Each row below holds a small network's activations on one input, seen along a few directions.
Each table varies a few parts of the input and shows all the possible inputs, shuffled.
Descriptions start from the smaller parts, as in this example, which fits no table here: one of 2 separate values, together with either a single point or one of 11 places around a ring or (one of 4 places along a line, together with one of 8 places around a ring).
Shared parts are said once, and a part with two or three values counts as separate values.
In the rows, 128 means zero.

Table:
R1: [160 113  60 168  98 194 134  73 179 100 154]
R2: [109 135 204 159 153 128  88 126 105 141 194]
R3: [119 136  54 135 123  61 133 111 148  90  31]
R4: [104 169 186  91 159 250 103 182 191 176 196]
R5: [113 161 212  90 171 125  88 193  77 176 145]
R6: [132 137 165 204  98 149 144  67 140 124 193]
R7: [111 167 222  92 133 168  96 178 100 186 181]
R8: [ 76 155 135 126 192 115 101 150 116  93 159]
R9: [136 123  53 133 122  85 135  88 147  89  90]
R10: [143 112  50 140 102 135 146  94 148 101 148]
R11: [165  72  40  62 109 133 165 113 157 151  58]
R12: [100 150 181 143 186  56  87 166  76 110  96]
R13: [173 102 105 157  73 102 171  81 122 116 146]
R14: [118 133 159 176  98 100 144  90 123 114 177]
R15: [118 164 248 110 111 226 104 181 138 191 192]
R16: [ 82 149 197 135 137 100 113 163  90 116 152]
R17: [ 86 166 161  54 206 152 102 197 123 154 147]
R18: [222  68  99 136  45 217 203  90 109 177 126]
R19: [152 100  98 166  93  57 175 106 126 123 100]
R20: [212  77  44 105  86 231 142  79 152 141 114]
R21: [107 137 107 143 132 119 105  87 157  77 168]
R22: [100 145 151 172 174 205  75 124 160 127 216]
R23: [ 81 151  97 134 154  65 104 119 145  62  62]
R24: [ 88 144 159 114 163 156  97 142 158  99 200]
R25: [ 96 134  98 149 153  88 125 108 148  69 125]
R26: [105 158 176  66 178 182  84 186 171 160 184]
R27: [113 141 220 184 133 189  81 108 123 144 204]
R28: [100 146 149 152 122  30 138 119  99  80  62]
R29: [152  73  81 107  70  73 191 160  96 171   5]
R30: [182  66  81  98  70 101 180 113  90 162  63]
R31: [153 105  33  80 121  97 147 115 138 146   4]
R32: [104 147 108 187 125 177 117  77 164  92 188]
R33: [ 99 134 150 168 118  69 160 112  98 102 126]
R34: [200 123 111 196  67 151 166  65 151 133 171]
R35: [ 99 167 201  90 181  88 109 223  63 177  96]
R36: [132 110 101 160  95  34 171 136 124 115  37]
R37: [220  58  89 107  54 140 186 104  98 175 114]
R38: [103 165 159  54 234 120  78 214 114 145  89]
R39: [ 71 153 139 105 194  88  89 178 120  70  99]
R40: [184  75  37  72  86 164 142 103 137 143 106]
What do these inputs look like to the network?
Answer: one of 2 separate values, together with one of 4 places along a line, together with one of 5 places along a line
Changing only the place on the line of 4 turns R33 into R28. The same change can be made to R25. Which row results?
Answer: R23
Change only the place on the line of 4 in R8. List by row number the other rows that result.
Answer: R22, R24, R39
Change only the place on the line of 5 in R1. List by row number the other rows that result.
Answer: R4, R20, R22, R32
Change only the choice among 2 separate values in R29. List by row number the other rows that result.
Answer: R31
A walk changes only the place on the line of 4. It starts at R35 and steps to R5. List the rest of the walk in order.
Answer: R7, R15

Table:
R41: [132  96  80 136 113  50 161 103 105  94  57]
R42: [ 98 152 158 101 173 152  98 154 139 138 163]
R43: [121 130 152 102 163 157 105 158 121 154 151]
R44: [153  99  94 107 106 148 145 134 144 145 115]
R45: [134 126 106  96 125 121 139 157 106 144  96]
R46: [ 91 176 153 103 182 108 105 171 124 129 132]
R47: [145  97  76 115  99 143 161 104 150 137 103]
R48: [ 58 185 149 128 192 104  97 173 137 106 157]
R49: [166  99 107 166  62 132 160  74 138 138 147]
R50: [157  99 108 129 100 184 141 118 154 140 134]
R51: [106 160 165 122 157  62 106 159  96 128  74]
R52: [165 115 168 146  89 147 157 113 111 157 161]
R53: [106 151 169 125 158 188  91 139 143 121 180]
R54: [ 62 163 150 123 173 155  79 154 155 104 187]
R55: [158 115 134 124 114 187 144 133 140 146 139]
R56: [162 112  56 171  86 167 152  66 169 112 114]
R57: [ 73 165 163 145 167 189  85 128 155  98 200]
R58: [159 126 182 132 111 150 130 119 114 156 175]
R59: [147 104  60 105 107 105 153 118 126 116  85]
R60: [126 139 132 103 147 121 133 165 102 152 104]
R61: [ 79 167 194 176 143 153 108 116 125 104 223]
R62: [112 136 155 119 138  64 120 148  91 135  60]
R63: [155  94  52 152 120  34 155  85 123  54  65]
R64: [149 104 115  98 125 153 136 149 134 155 124]
R65: [137 105  83  99 115 113 150 141 119 134  92]
R66: [138 125 141  98 146 156 127 151 125 160 135]
R67: [172 100  75 191  67 121 160  51 149 114 145]
R68: [ 67 183 172 155 174  48  88 168 119  96 116]
R69: [112 160 143  96 163 117 107 167 108 144 115]
R70: [153 105  40 124 106  96 162  88 137  90  81]
R71: [109 148 199 149 131 146 100 122 117 129 205]
R72: [113 111 135 125 123  61 145 141  97 130  53]
R73: [149 129 154 121 130 188 121 135 129 149 152]
R74: [128 133 162 117 146 187  90 139 136 139 169]
R75: [124  98 108 130 115  58 152 129 102 115  54]
R76: [167 103 142 145  70 139 157  96 135 149 155]
R77: [133 137 189 140 125 147 109 121 109 152 189]
R78: [ 91 170 173 133 169  60  95 166 109 114  89]
R79: [153 100  81 142  88 176 143  91 160 133 122]
R80: [161 100  44 131  99 131 152  78 165 107 102]
Changing only one part turns R76 into R67. The same change can be made to R65. Which row results?
Answer: R70
Changing only one part turns R41 into R51. The same change can be made to R59. Which row results?
Answer: R69
What do these inputs look like to the network?
Answer: one of 5 places along a line, together with one of 8 places along a line
A walk changes only the place on the line of 5. It starts at R62 and steps to R60. List the rest of the walk in order.
Answer: R66, R73, R58
A walk changes only the place on the line of 8. It starts at R54 and steps to R42. List the rest of the walk in order.
Answer: R43, R66, R64, R44, R47, R80
